These are the activations of a small neural network, seen along a few directions. Each row is one input.
Each table varies a few parts of the input and shows all the possible inputs, shuffled.
A made-up example of a description, with smaller parts first: one of 2 separate values, together with either a single point or one of 11 places around a ring or (one of 4 places along a line, together with one of 5 places around a ring).
Shared parts are said once, and a part with two or three values counts as separate values.
(in the rows, 128 means zero)

Other details of the inputs vary at random and push rows far along two fixed directions, the same in every table; ignore that.

Rows:
row 1: [122 155 181 122 165 141 122 128 176  98 156 107 169 118 126]
row 2: [120 160 188 140 147 143 112 143 184 125 144 105 175 119 115]
row 3: [128 131 121 114 129 126 131 126 124 128 120 132 128 129 129]
row 4: [124 126 123 139 120 128 134 129 130 153 126 118 135 128 116]
row 5: [135 124 125 133 125 129 120 130 127 131 126 131 123 122 132]
row 6: [130 127 120 127 122 130 124 121 125 125 132 127 126 134 144]
row 7: [135 124 125 131 124 130 120 129 125 130 127 132 124 120 133]
row 8: [133 123 126 126 135 124 126 130 117 130 121 130 128 123 124]
row 9: [132 124 121 125 120 128 126 121 129 129 132 128 128 131 141]
row 10: [120 134 125 128 117 128 134 133 130 151 114 123 135 133 114]
row 11: [117 159 180 125 165 144 122 129 170  93 158 108 168 122 128]
row 12: [131 128 124 133 125 132 120 130 120 125 129 133 122 124 135]
row 13: [123 131 119 122 128 129 131 130 130 129 117 137 126 135 123]
row 14: [134 128 124 133 126 132 119 129 122 127 128 131 121 123 135]
row 15: [131 124 123 138 123 131 121 134 132 131 125 137 122 127 127]
row 16: [132 125 126 124 136 124 122 129 114 128 124 130 126 122 126]
row 17: [127 130 120 117 129 126 131 127 126 129 118 131 128 130 128]
row 18: [131 124 124 137 124 128 122 134 130 132 126 136 123 126 129]
row 19: [130 126 119 126 122 128 123 121 128 126 132 126 127 132 142]
row 20: [124 129 121 120 128 125 132 128 127 130 117 135 128 131 127]
row 21: [127 123 117 132 132 128 132 126 129 132 129 132 129 130 128]
row 22: [129 124 116 126 134 128 128 121 122 127 132 126 127 124 132]
row 23: [129 124 124 131 134 125 126 133 122 130 120 135 127 128 119]
row 24: [126 123 119 132 120 131 127 126 135 130 130 133 126 138 135]
row 25: [127 122 122 130 119 128 127 124 132 132 129 131 129 134 139]
row 26: [123 130 120 121 128 126 133 130 129 130 118 136 127 134 125]
row 27: [130 128 126 126 136 127 123 129 111 126 125 133 127 126 127]
row 28: [126 122 116 134 132 130 132 127 130 131 130 132 127 130 125]
row 29: [134 123 127 123 134 124 124 129 115 129 123 131 128 122 125]
row 30: [127 121 119 131 131 127 132 124 127 132 129 130 130 127 129]
row 31: [127 133 120 115 130 126 129 126 122 126 121 131 125 129 130]
row 32: [130 122 128 129 134 123 126 132 119 131 120 133 129 125 123]
row 33: [130 122 118 128 133 128 131 122 125 131 130 126 128 125 130]
row 34: [129 126 117 128 135 130 129 121 120 126 132 126 126 126 134]
row 35: [133 126 124 131 125 130 118 130 124 127 128 130 122 120 134]
row 36: [128 128 120 128 121 131 124 121 124 125 132 129 127 135 143]
row 37: [124 135 120 117 130 129 129 126 119 124 122 134 127 132 132]
row 38: [130 123 121 127 120 129 126 123 130 130 130 128 128 132 140]
row 39: [127 123 120 131 120 128 128 127 134 132 130 133 128 137 137]
row 40: [131 122 126 136 123 128 122 131 128 132 125 134 124 123 131]
row 41: [130 123 126 130 134 123 127 133 121 130 119 134 128 128 121]
row 42: [118 125 199 112  77  97 213 125 109  67 169  92  30 141  84]
row 43: [124 126 124 136 108 130 129 129 135 152 126 119 135 135 124]
row 44: [132 127 126 125 137 126 123 128 112 127 124 131 126 125 127]
row 45: [128 127 130 137 123 123 128 136 122 153 117 122 136 127 110]
Each input here is: one of 5 separate values, together with either a single point or one of 8 places along a line.
Q: Changing only the choice among 5 separate values turns row 20 into row 25. The same change can be made to row 10. Which row results?
A: row 43
Q: Changing only the choice among 5 separate values turns row 1 into row 7. The same change can be made to row 28. Which row results?
A: row 15
Q: Change only the choice among 5 separate values in row 8. List by row number the other rows that result.
A: row 5, row 17, row 33, row 38
Q: Change only the place on the line of 8 in row 44. List by row number the other rows that result.
A: row 8, row 16, row 23, row 27, row 29, row 32, row 41
Q: Change only the choice among 5 separate values in row 44. List by row number the other rows that result.
A: row 6, row 14, row 34, row 42

Rows:
row 46: [128 141 133 116 161 135 112 126 135 111 129 132 152 122 139]
row 47: [123 141 139 134 138 136 115 137 152 142 122 125 160 127 121]
row 48: [131 139 135 118 160 135 110 128 136 111 128 135 150 120 138]
row 49: [145  71   5 145  73 111 127 119  42 208  76 165  77 136 139]
row 50: [128 141 134 118 157 136 113 127 139 115 128 132 153 122 138]
row 51: [123 116 203 114  80  92 215 125 100  57 173  92  19 133  80]
row 52: [125 138 138 136 138 137 114 132 151 142 129 120 161 125 127]
row 53: [130 140 134 118 160 136 110 127 136 109 129 134 150 121 142]
row 54: [145  72   6 145  73 110 127 121  42 207  74 167  76 135 137]
row 55: [128 137 133 125 144 143 112 117 156 103 151 128 148 129 161]
row 56: [124 140 140 135 139 137 114 138 152 141 123 126 158 126 123]
row 57: [119 110 207 133  53  90 223 132 109  82 172  85  15 139  66]
row 58: [122 141 139 133 139 136 117 136 153 143 122 124 160 128 121]
row 59: [128 142 133 116 158 136 113 127 137 113 128 133 152 124 137]
row 60: [121 141 138 133 138 135 119 135 154 145 123 122 162 129 121]
row 61: [128 139 130 127 136 143 106 122 155 119 140 128 154 131 158]
Q: What do these inputs look like to the network?
A: either one of 2 separate values or one of 6 places around a ring or one of 8 places along a line
